These are the activations of a small neural network, seen along a few directions. Each row is one input.
Each table varies a few parts of the input and shows all the possible inputs, shuffled.
Descriptions start from the smaller parts, as in this example, which fits no table here: values(2) and (point or line(11) or (ring(5) and line(6))).
Shared parts are said once, and a part with two or three values counts as separate values.
(in the rows, 128 means zero)

Other details of the inputs vary at random and push rows far along two fixed directions, the same in every table; ignore that.

A family of inputs:
x1: [106 126 175 168 139  93 121 120 141 119 172 115 148  98 137]
x2: [ 93 118 157 151 132 127 123 137 135 133 140 127  88 108 115]
x3: [112 100 158 140 106 129 106 153 105 124 104 120 101 130  83]
x4: [146 141  70  81 131 131 145 118 127 109 110 120 158 143 157]
x5: [102 124  94  93 150 123 168 118 170 113 121 142 131 125 192]
x6: [ 96 131 152 147 138 100 107 149 112 104 142 106 123 105 131]
x7: [156 108 166 152  97 149  90 118 111 154 139 120 125 116  62]
x8: [ 78 114 131 128 139 113 115 145 135 107 133 111  93  80 139]
x9: [ 88 102 133 108 154 119 191 123 191 128 111 167 127 154 191]
x10: [120 107 127 107 136 109 169 139 143 110  89 153 167 174 167]
x11: [ 83 115 218 191 143  91 141 151 141 129 145 151 111 148 133]
x12: [161 125  94  94 117 138 144 129 117 122  93 136 164 170 136]
x13: [180 136  88  98 110 161 146 110 121 146  99 146 142 179 116]
x14: [154 167  81 127 116 155  85 116  98 132 150  92  98  81  94]
x15: [164 145 131 149  98 151  91 130  87 147 128 113 108 136  61]
x16: [154 156  85 118 118 157  80 124  94 135 143  97  95  79  97]
x17: [127 116 186 175 116 107 113 127 122 128 154 121 149 118 101]
x18: [144 166  88 118 144 116 161 109 142 117 135 130 168 153 171]
x19: [106 113 186 163 121 118 114 151 115 133 129 136 108 139 102]
x20: [106 153 140 158 142 116 112 131 131 127 162 116 102  88 137]
x21: [171 131  77  86 108 146 142 123 109 121  90 128 163 170 126]
x22: [158 116  74  68 121 171 138 116 138 147  94 140 119 139 131]
x23: [164 148 127 147 105 136  87 141  72 129 130 104 127 128  74]
x24: [184 125 139 140  92 148  71 122  82 145 139 103 145 107  55]
x25: [179 112  86  83 117 177 139  84 158 166 120 144 143 128 123]
x26: [109 129 123 126 124 112  97 147  97 100 126  92 117  98 109]
x27: [ 72 118 195 178 155 101 143 142 160 134 155 147  92 115 148]
x28: [133 106  76  68 126 158 154 118 150 135  87 142 118 139 140]
x29: [208 165  54  95 103 159 133 107  96 136 104 124 167 173 108]
x30: [125 160 128 153 131 111 103 134  98 109 156  95 122 105 113]
x31: [121 126 157 140 148 109 189 123 175 140 118 180 157 194 178]
x32: [170 148  87 109 120 135 156 116 118 125 110 137 167 176 138]
x33: [126 119 135 137 103 124  94 154  80 109 109 100 121 122  79]
x34: [ 79 128 153 149 150 107 123 141 141 115 154 126 101  90 153]
x35: [133 115 115 103 148 130 162  93 184 143 141 154 157 117 187]
x36: [161 148 107 130 108 168  81 124  96 157 135 109  88 101  67]
x37: [ 91 134 170 175 142 114 132 133 148 137 155 132  93 113 128]
x38: [ 50 104 169 146 158  89 133 154 157 104 140 131  97  87 168]
x39: [157 138 125 137 103 139  87 144  72 125 122 105 129 129  74]
x40: [109 122 180 166 142  94 118 123 140 124 171 121 149  99 139]
x41: [176 154  94 116 122 135 148 118 119 134 114 140 170 175 136]
x42: [163 156  47  81 131 158 141  99 136 131 124 126 131 122 153]
x43: [102 103 187 157 119 117 112 156 117 129 120 132 105 135 102]
x44: [ 89 135 134 143 140 117 116 134 131 114 153 113  98  86 138]
x45: [127 118 107  95 140 146 164 117 162 144 111 159 127 149 160]
x46: [113 147 125 128 166  95 181 121 164 111 137 149 169 159 205]
x47: [104 109 154 127 142 110 193 127 172 128 107 176 151 191 177]
x48: [103  95 119  89 147 130 172 128 175 132  95 163 124 146 173]
x49: [ 81 111 179 166 149  98 133 117 172 127 176 130 121  78 159]
x50: [151 157  93 121 111 139  79 131  73 115 138  83 122  99  84]
x51: [147 106 147 134 113 159  87 113 128 164 147 121 106  85  80]
x52: [179 172  61  96 130 141 134 107 117 128 125 121 165 147 145]
x53: [134 144  94  99 146 120 155 120 138 113 121 135 166 150 173]
x54: [ 89 123 138 133 141 118 111 142 133 116 142 116  96  84 141]
x55: [126 129 124 122 136 110 178 127 143 114 110 153 171 181 167]
x56: [146 138 110 132 112 161  94 125 103 147 136 108  84 102  78]
x57: [145 130  72  73 132 132 136 125 124 111  96 123 157 140 153]
x58: [ 63  86 215 168 138  89 140 165 144 117 116 149 109 142 134]
x59: [ 85 102 194 166 124 105 130 154 130 122 125 135 107 141 116]
x60: [183 111 149 135  89 167  70 118  94 164 130 116 125 113  45]
Each input here is: values(2) and ring(5) and (point or line(5)).
Changing only the values(2) part turns x16 into x42. The same change can be made to x10. Which row results? -> x33
Changing only the values(2) part turns x43 into x59. The same change can be made to x6. Which row results? -> x4
Which other rows does x16 become when the ring(5) part takes its other values? List them by row number. -> x11, x23, x27, x46
Which other rows does x13 become when the line(5) part takes its other values? List them by row number. -> x3, x15, x47, x59
Which other rows does x47 become when the values(2) part takes its other values? List them by row number. -> x19

A family of inputs:
x61: [208 159  51  86  98 180 103 102  90 147 115 111 138 138  88]
x62: [114 121 171 170 114 131  61 141  95 135 163  90  81  61  62]
x63: [136 102  94  71 144 140 202 102 191 137  92 180 168 177 198]
x64: [ 93 156 135 164 130 119  59 156  81 111 165  76  62  49  86]
x65: [125 134 177 180 110 118  56 144  81 128 166  88 105  75  64]
x66: [136 112  88  74 143 144 204 104 188 139  91 181 154 184 197]
x67: [116 118 173 168 113 129  56 142  95 134 161  90  85  58  64]
x68: [ 52 116 209 187 165  83 156 144 175 126 161 152 100 117 169]
x69: [ 47  94 213 176 155  84 162 145 179 121 144 156 110 125 166]
x70: [193 136  51  71  96 196 100 114  96 156  93 121 107 131  80]
x71: [180 154  21  59 112 173  93 108  92 123 118  88 129  90 111]
x72: [ 55 110 218 185 156  74 164 162 158 114 135 158 119 158 163]
x73: [152 121 104  90 143 115 207 107 174 124  94 176 208 205 204]
x74: [122 142 172 186 109 121  63 142  82 129 167  88  96  81  59]
x75: [200 139  47  72  99 190  99  98 104 155 111 109 125 115  84]
x76: [143 104 104  74 143 123 205 110 178 126  82 179 195 204 200]
x77: [213 143  59  84  90 172 104 111  79 139  98 111 160 151  79]
x78: [ 52 104 221 185 154  71 168 158 162 109 136 156 123 157 165]
x79: [140 125  87  83 150 140 199  96 189 141 109 173 156 171 199]
x80: [ 58 116 222 196 162  65 160 140 171 112 169 149 140 128 176]
x81: [178 159  18  63 112 172  96 107  96 124 117  89 123  95 111]
x82: [123 139 178 191 103 117  68 158  68 122 149  91  95 105  52]
x83: [152 138  94  96 144 125 208 112 167 129  93 178 186 214 196]
x84: [201 132  59  72  89 180 105 115  85 143  86 114 142 154  75]
x85: [151 129  97  93 141 119 211 105 174 126  95 175 199 210 197]
x86: [114 114 184 172 103 121  63 160  72 123 139  92  95  96  49]
x87: [121 150 170 188 115 124  64 149  78 133 165  93  84  87  62]
x88: [ 33 119 188 168 176  60 150 148 172  90 167 128 123  87 202]
x89: [198 119  56  61  93 190  95 108 100 151  92 117 130 121  84]
x90: [ 32 132 179 175 176  65 156 149 169  93 165 130 104  96 196]
Changing only one part turns x88 into x81. The same change can be made to x67. Which row results? -> x75
Describe the family of inputs behind these rows. -> line(5) and (point or ring(5))
Which other rows agree with x66 in the line(5) part? List them by row number. -> x61, x78, x79, x82, x90
Which other rows agree with x63 in the line(5) part? List them by row number. -> x62, x71, x77, x80, x86

A family of inputs:
x91: [114 125 145 155 118 132  87 135 112 129 153 101  87  73  92]
x92: [135 133 155 165 104 142  72 137  89 145 146  99  83  98  54]
x93: [123 101 132  97 160 112 226 109 209 134  99 200 186 202 226]
x94: [ 66 126 215 198 161  64 167 148 165 113 156 156 143 148 178]
x95: [166 129  56  67 126 154 164  93 156 131 106 144 164 145 171]
x96: [141 135 100 117 121 135 102 122 108 122 136 100 130  94 110]
x97: [146 136 100 121 110 140  93 121 101 122 139  97 126  90 102]
x98: [ 94 133 183 181 133  96 128 145 121 117 150 124 119 137 120]
x99: [112 143 137 149 126 138  69 144  95 131 153  97  68  70  85]
x100: [112 143 109 121 155 107 191 115 175 115 130 159 158 156 207]
x101: [ 63 106 221 190 157  76 167 143 179 127 151 164 126 140 173]
x102: [ 79 131 166 161 150  91 122 145 134 107 159 114 116  96 148]
x103: [184 131  79  87 108 173 124 103 121 152 107 129 135 146 100]
x104: [140 144 113 120 142 121 179 112 156 130 120 155 163 179 170]
x105: [146 153  96 127 118 138  95 125  96 124 140  95 115  95 100]
x106: [148 134  95 108 114 158  83 126 101 137 133  98  97  83  89]
x107: [158 137  51  55 141 146 159 101 149 124 106 140 168 147 181]
x108: [130 116 151 137 126 119 131 125 138 131 129 137 147 134 132]
x109: [106 143 147 166 128 109 107 137 115 114 157 105 108  93 120]
x110: [161 142  99 107 124 139 150 121 122 131 107 145 157 173 138]
x111: [134 132 103 108 127 150  93 127 112 133 134 107  97  90 106]
x112: [165 154  58  84 125 151 125 112 116 127 119 116 141 127 138]
x113: [175 129  45  52 121 174 131  99 134 142 104 127 142 124 139]
x114: [164 145  94 109 123 139 149 109 129 134 117 135 156 165 136]
x115: [101 116 190 174 131  93 116 142 128 119 150 124 139 116 122]
x116: [ 83 104 179 148 153 101 185 128 181 128 131 167 137 164 174]
x117: [147 107 106  82 141 134 196  98 188 143  98 179 183 181 193]
x118: [158 121 126 120 103 147 100 130  96 135 116 118 130 130  87]
x119: [166 122 105 101 121 151 144 116 135 148 103 151 147 159 132]
x120: [138 132 153 160 103 130  66 138  78 129 149  87 112  96  55]
x121: [ 81 101 214 176 145  84 145 147 154 118 141 148 140 134 153]
x122: [168 126  64  79 112 167 124 102 130 140 114 123 133 113 124]
x123: [ 53 103 195 169 147  87 153 162 153 111 125 146  98 135 154]
x124: [115 126 122 119 136 124 123 127 135 121 136 119 125 103 144]
x125: [191 118  89  86  98 175 103 114 102 151 100 126 141 133  86]
x126: [189 132  70  76 121 168 157 107 139 153  90 159 159 175 142]
x127: [122 120 170 163 110 132  92 146  98 138 136 118  94 115  77]
x128: [172 160  52  90 121 155 125 109 112 131 119 116 139 126 127]
x129: [110 124 171 166 118 127 107 140 113 137 142 120  93 122  89]
x130: [173 129  61  78 110 173 106 104 115 143 115 110 124 103 103]
x131: [105 117 150 148 109 118  78 160  81 108 123  94 102 100  75]
x132: [174 140  80  95 109 171 131 111 117 151 107 135 126 159 105]
x133: [114 118 106  96 146 126 192 130 169 123  88 169 137 180 186]
x134: [200 141  58  77 109 178 133 102 123 157  98 143 148 158 116]
x135: [ 54 106 186 154 164  90 139 140 169 116 155 137 107  98 171]
x136: [123 116 140 115 156  98 207 119 183 121 109 178 192 193 210]
x137: [ 95 126 137 131 151 116 150 128 161 126 139 140 115 118 168]
x138: [ 69 118 213 190 151  71 159 153 148 111 147 149 136 151 161]
x139: [140 131  83  96 136 142 169 104 165 134 118 150 139 141 173]
x140: [154 146  63  74 138 143 141 110 132 123 116 127 149 135 159]
x141: [113 138 142 163 120 132  90 138 110 131 155 106  81  78  94]
x142: [135 106  95  82 120 147 145 127 136 126  89 143 133 150 137]
x143: [ 91 129 141 141 157 110 165 125 172 127 140 149 119 124 176]
x144: [180 154  74 100 110 159 131 113 105 137 110 126 145 165 109]
x145: [100 102 121  95 154 112 206 130 186 118  89 175 149 182 202]
x146: [ 82 149 159 163 151  97 111 148 122 109 161 114 101  97 141]
x147: [107 130 146 158 127 127  95 137 115 131 151 104  84  78  99]
x148: [157 140 116 130 104 146  95 129  85 130 128 102 125 130  73]
x149: [ 87  99 184 146 152  98 182 134 176 128 125 172 142 165 176]
x150: [166 144  45  63 134 166 156 103 148 142 105 144 140 144 163]
x151: [161 127 100  97 122 145 146 106 139 138 111 139 156 156 134]
x152: [102 113 155 146 111 120  88 158  94 113 119 102  96 104  86]
x153: [167 132  62  76 109 155 126 129  99 119  85 119 141 152 112]
x154: [102 129 148 142 133 120  84 140 110 118 151  98  96  76 109]
x155: [ 93 101 172 140 141 110 166 127 168 131 129 157 137 153 155]
x156: [ 97 146 133 138 155 102 151 134 148 112 144 134 132 126 175]
x157: [127 127 166 163 111 118  89 148  86 122 139 105 117 117  78]
x158: [174 160  50  78 120 162 103 113  97 128 121 106 129 118 118]
x159: [172 130  82  86 114 152 144 107 123 133 105 133 166 166 126]
x160: [140 122 160 160 102 141  66 141  89 144 144 101  95  89  55]
x161: [ 67 120 216 196 158  62 166 146 166 112 155 153 145 146 177]
x162: [111 128 185 179 129  99 113 150 111 120 144 123 128 127 114]
x163: [151 120 135 127 115 129 112 131 108 129 120 124 153 134 109]
x164: [119 127 140 152 117 138  72 138  99 133 151  90  80  63  73]
x165: [174 148 115 135 102 148  83 137  73 135 124 105 127 125  72]
x166: [ 59 118 183 163 161  77 142 144 157 104 159 127 129 102 174]
x167: [176 114  93  84 103 168 123 113 116 147  98 137 143 149 104]
x168: [ 91 131 163 170 137  99 118 140 129 108 160 111 114  93 132]
x169: [125 124 165 160 106 132  79 141  90 129 142 100 102 106  65]
x170: [ 47 115 198 179 154  67 158 165 147  96 131 141 119 143 166]
x171: [133 138 155 168 107 142  73 139  89 145 148 102  81  99  55]
x172: [144 136 155 166 104 127  65 143  75 129 148  90 114  96  59]
x173: [154 131 124 129 108 153 106 132 101 146 118 127 110 136  87]
x174: [123 136 109 114 137 140 115 126 128 131 134 121 101 104 132]
x175: [103 136 148 159 117 114  94 162  86 108 125 103  95 116  90]
x176: [ 95 111 194 171 128  95 120 148 119 115 142 127 133 128 118]
x177: [141 131 116 112 140 120 176 110 158 127 118 151 169 174 167]
x178: [ 91 118 144 134 153 101 160 122 170 117 138 140 139 119 178]
x179: [154 147  91 120 113 145  84 125  89 125 138  88 116  87  86]
x180: [149 115 108  93 128 146 162 103 160 145 109 153 155 161 148]
Changing only one part turns x128 into x143. The same change can be made to x165. Which row results? -> x126
Changing only one part turns x138 into x176. The same change can be made to x161. Which row results? -> x115
Describe the family of inputs behind these rows. -> line(9) and (point or line(4) or ring(5))
Which other rows does x165 become when the ring(5) part takes its other values? List them by row number. -> x94, x104, x110, x144
Which other rows agree with x164 in the line(9) part? List them by row number. -> x91, x93, x103, x106, x111, x116, x145, x149, x160
Which other rows does x157 become when the ring(5) part takes its other values? List them by row number. -> x136, x148, x172, x177
